These are the activations of a small neural network, seen along a few directions. Each row is one input.
In each table, some parts of the input vary, and every possible input appears once, in random order.
Descriptions start from the smaller parts, as in this example, which fits no table here: one of 6 places along a line, together with either a single point or one of 11 places around a ring or (one of 3 separate values, together with one of 5 places around a ring).
Shared parts are said once, and a part with two or three values counts as separate values.

Other details of the inputs vary at random and push rows far along two fixed directions, the same in every table; ignore that.
To show where, the next rows are all for the same input, with only those details redrawn:
[ -8  10  14  29   1   2  -1 -12  28  -4 -14  20   7]
[ 14  22 -25  37 -17  19  -3 -14  45 -14   5  -6 -20]
[ -4  13   5  34  -6   7  -1 -13  35  -9 -11  17  -1]
[ 23  15 -31 -12  22   3 -12  -7  -6  22  26 -41   4]
[ -3  12   5  27  -1   5  -2 -12  29  -5  -8  12   2]
[ -1   0  15 -27  48 -20 -10  -3 -31  38   7 -15  38]
[ 28  21 -43  -1   9  11 -11  -9   8  13  29 -44  -9]

Rows:
row 1: [-24 -16  -4   4 -29   5   5  -1   3 -14 -16  17 -23]
row 2: [-28  -5  36 -12  27  -2 -11 -10 -12  19 -34  29  41]
row 3: [ 29 -10 -40 -26 -17   4   6  -6 -12  12  19 -37 -24]
row 4: [ -3  -8  21   0   4   4  10  26 -23 -14   0  19  -4]
row 5: [ 37  17 -28 -15   0   6   9  13 -15  -6  40 -33 -29]
row 6: [-21  -4  43  -3  35 -20  -4  -5 -11  22 -18  23  41]
row 7: [-17 -19  20   4 -21 -15  22   2   9 -10 -11  18  -8]
row 8: [ 37  26 -15  30 -20  22  -3  -7  28 -27   1   5 -20]
row 9: [ -7   8  -5  16  -3  -2  11   1  21  -8   7  -2 -14]
row 10: [ 17   8  -6  22 -15  21   0  16   8 -28  -3  11 -20]
row 11: [ -3 -11  21 -36  35 -16   8  40 -57  12  23  -8  12]
row 12: [ -3  -5 -21   9 -30  18 -12 -13  15 -10 -14   6 -22]
row 13: [  9 -25  18 -47  26 -21  -8  -9 -44  42 -10  -5  35]
row 14: [ -8   8  19  28 -13   3  12  30  15 -33   4  24 -15]
row 15: [ 36  17 -47  -6   7  21 -17 -16   3  19  16 -36  -8]
row 16: [ -8  -2  42   5  21  -7  -4  21 -23  -4 -20  30  29]
row 17: [  1  14  12  37 -15  10   2  20  21 -32  -5  22  -6]
row 18: [  8  17 -35 -16  15  12 -13  -3   0  12  23 -45   1]
row 19: [-27  -4  -4   7 -16  -7   2   7  11 -15   8  -8 -14]
row 20: [ -1  -5 -27 -47  16   4   3   5 -34  21  10 -28  -4]
row 21: [  1  14 -40 -20   8   7   2   9   0   3  33 -50 -17]
row 22: [-15 -27  29  -3  -6  -9  -4 -10  -8   6 -32  37  22]
row 23: [-28 -12  -9   2 -26  -3  10   9   4 -18   2   0 -29]
row 24: [-14 -18  32   6   0 -10 -11 -13  -2   8 -27  29  34]
row 25: [ 15  -9  -6 -45  37  -6 -12  -6 -43  44  -1 -14  22]
row 26: [-10   1  -6   5 -12  22  -4 -12  18  -6 -26  21  -7]
row 27: [-15  -4   6  12 -12   7 -18 -14   9  -2 -21  14   7]
row 28: [ 51  16 -30 -16   7  13  -7   0 -15   1  22 -28 -15]
row 29: [ 15   9   8  26 -25  16  14   1  20 -33  -7  29 -28]
row 30: [-23  -4  10   5   0  -7 -14  -5   2   0  -5   0  13]
row 31: [-20 -17  27  -7   6  -8  13  -1 -11   8 -29  37   6]
row 32: [-16 -26  10   7 -29  -3  12  -3   5 -14 -20  30 -10]
row 33: [-46 -12  29 -11   6 -12  20  12  -6  -5 -20  27   4]
row 34: [  6 -17 -33 -31  -6 -12   8  11 -25   8  33 -41 -16]
row 35: [  0  -4 -15 -25  13 -10  13  10 -21  15  17 -21 -12]
row 36: [-15 -15  46  -7  18 -27  -3  -8 -11  19 -16  14  45]
row 37: [  5  -6  16  11 -10   0  -7 -21  14   7 -22  15  18]
row 38: [ 18  22  -2  18 -15   5  10   9  19 -26  16   4 -23]
row 39: [-19 -10   7  25 -28  -8  12   2  27 -24   0  11  -9]
row 40: [ 11  18  22  18   1  -3   1   2   9 -15  -4  21   8]
row 41: [ 21   2 -33 -12 -10  -6   6   0   3   5  35 -51 -15]
row 42: [ -8 -19  19 -36  35 -31 -14   1 -43  35  10 -20  49]
Question: What is each input in this table made of?
Answer: one of 6 places around a ring, together with either one of 2 separate values or one of 5 places around a ring
Question: Changing only the place on the ring of 6 turns row 13 into row 3. The same change can be made to row 22. Which row results?
Answer: row 32
Question: Changing only the place on the ring of 6 turns row 20 into row 33. The same change can be made to row 31. Which row results?
Answer: row 35
Question: Which other rows does row 42 become when the place on the ring of 5 takes its other values? List them by row number.
Answer: row 6, row 18, row 30, row 36
Question: Which other rows does row 2 become when the place on the ring of 5 takes its other values? List them by row number.
Answer: row 15, row 24, row 27, row 37

Rows:
row 43: [-18  -7 -15  30 -46   9  14  -5  40 -26  -7  10 -34]
row 44: [-20  -4  42   0  16 -21   9  19 -13  -6  -2  18  21]
row 45: [ -2 -10 -15  26 -50  18  11  -8  32 -27 -16  20 -37]
row 46: [ 19  19 -30  25 -22  14  11  15  25 -29  29 -21 -37]
row 47: [ 16 -18 -27 -40   0  -7  -3  -2 -34  21  18 -35  -6]
row 48: [-14  -4  -4  -6   2 -13   9  12  -4   0  19 -20  -5]
row 49: [ -7 -18  40   4  -9  -8   8   2 -10 -10 -26  44   7]
row 50: [-10 -15 -13 -17  -9 -14   3  -2  -8   8  11 -21  -4]
row 51: [-19 -18  27  15  -4  -1  -4 -22  13   8 -43  43  21]
row 52: [ 35   4 -38   5 -29  24   5   3   6 -16  15 -14 -40]
row 53: [ 15  21  -4  -5  34  -1 -21   1 -12  18  20 -27  24]
row 54: [ 46   8 -26 -45  34   1 -19 -14 -38  42  16 -42  20]
row 55: [-34 -26  26 -22   7 -24   4   2 -19  14 -11   8  23]
row 56: [ -1  13  -9 -11  25 -10 -10 -14   4  24  17 -32  20]
row 57: [-32   2  34  13  21 -14 -13 -10  10   9 -16  17  37]
row 58: [  8   3  35  -4  38 -10  -7   5 -22  20 -12  20  37]
row 59: [  8   0 -34 -33  24  -3 -26 -17 -21  39  18 -50  21]
row 60: [ 25  -3 -33 -37  20   4 -28 -19 -30  39   8 -40  19]
row 61: [ -1 -14 -20 -35  -1   6  -2   1 -28  13   0 -14  -9]
row 62: [ -2  13 -40  19 -25  12  10   8  32 -23  25 -27 -42]
row 63: [ 28  38 -30  33  -9  20  -5 -13  45 -14  20 -23 -18]
row 64: [ -2 -14 -16 -13 -15   6   5  -1  -7   1  -4   0 -20]
row 65: [  7   1  -9  12 -17  12  -7 -33  28   4 -24  11   0]
row 66: [  2   7  -3 -16  23 -10   7  23 -24   3  26 -20  -2]
row 67: [-48 -20  30  12 -16 -12  15   0  15 -11 -30  41  -2]
row 68: [-36 -14  29  20   0  -9  -2 -20  22   8 -33  34  24]
row 69: [  2  11 -37  20 -31  10   6   4  34 -24  27 -31 -34]
row 70: [-11   8  -6  19   6  -1  -5  -9  25   5   6 -10   7]
row 71: [ 24  11 -18 -29  20   7  -1  21 -36   4  24 -24  -8]
row 72: [  4  10  38  13  22  -1 -14  -1  -4   4 -22  32  34]
row 73: [ 33  20 -28  30 -35  25   7   9  28 -38  18  -6 -40]
row 74: [ 20   5   1   1   0   3   9  18 -11 -10  13   3 -11]
row 75: [  2  -8  40 -13  20 -21   6  18 -33   2  -2  22  21]
row 76: [ -3  -6  35  26  -2   5  -2 -12  13  -3 -43  53  18]
row 77: [-27   5  -6  13 -13   4   9   9  19 -20   2   0 -18]
row 78: [-14   7  38  19  27 -11  -2   3   5   6 -11  23  31]
row 79: [-19  -3  43   9   9 -22  12  17  -6 -12  -3  24  15]
row 80: [ -6   9 -18  28 -25  12  -4 -33  50  -5 -12   0  -9]
row 81: [ -8  19  -5  34 -22  18  12  14  32 -39   2  12 -31]
row 82: [ 16  -5 -13 -33  10   9  -2  10 -36   9   5 -10  -7]
row 83: [ -5 -10 -35 -56  19  -7  -5   6 -43  31  26 -52  -1]
row 84: [ -9 -15  32  -7   3  -4   9   9 -20  -4 -23  39   3]
row 85: [ -5  -5  36 -16  27 -14   9  23 -35   3  -5  25  16]
row 86: [  4  12  44  11  23  -6  -3  -7   4   6 -24  36  32]
row 87: [-11   2 -10  17 -22  -6   9   4  24 -19  15 -12 -19]
row 88: [ 19  -7  -5 -15  -6   5   0   5 -18  -2   4  -2  -6]
row 89: [ 26  14 -13  31 -23  29 -16 -19  30 -15 -20  17  -9]
row 90: [  5 -19 -14 -31  -3  -3  -2  -1 -25  14   5 -18  -1]
Question: What is each input in this table made of?
Answer: one of 6 places around a ring, together with either one of 3 separate values or one of 5 places along a line
Question: Changing only the place on the ring of 6 turns row 63 into row 86. The same change can be made to row 78. Which row results?
Answer: row 58
Question: Changing only the place on the ring of 6 turns row 46 into row 43. The same change can be made to row 81. Which row results?
Answer: row 83
Question: Which other rows agree with row 65 in the place on the ring of 6? List them by row number.
Answer: row 45, row 47, row 51, row 60, row 61, row 64, row 90
Question: Which other rows does row 44 become when the place on the ring of 6 takes its other values? List them by row number.
Answer: row 55, row 69, row 73, row 88, row 90
Question: Which other rows agree with row 84 in the place on the ring of 6? List them by row number.
Answer: row 49, row 52, row 54, row 76, row 82, row 88, row 89
Question: Which other rows does row 70 become when the choice among 3 separate values takes its other values? List them by row number.
Answer: row 56, row 57
Question: Which other rows does row 74 become when the place on the line of 5 takes its other values? List them by row number.
Answer: row 71, row 73, row 75, row 85
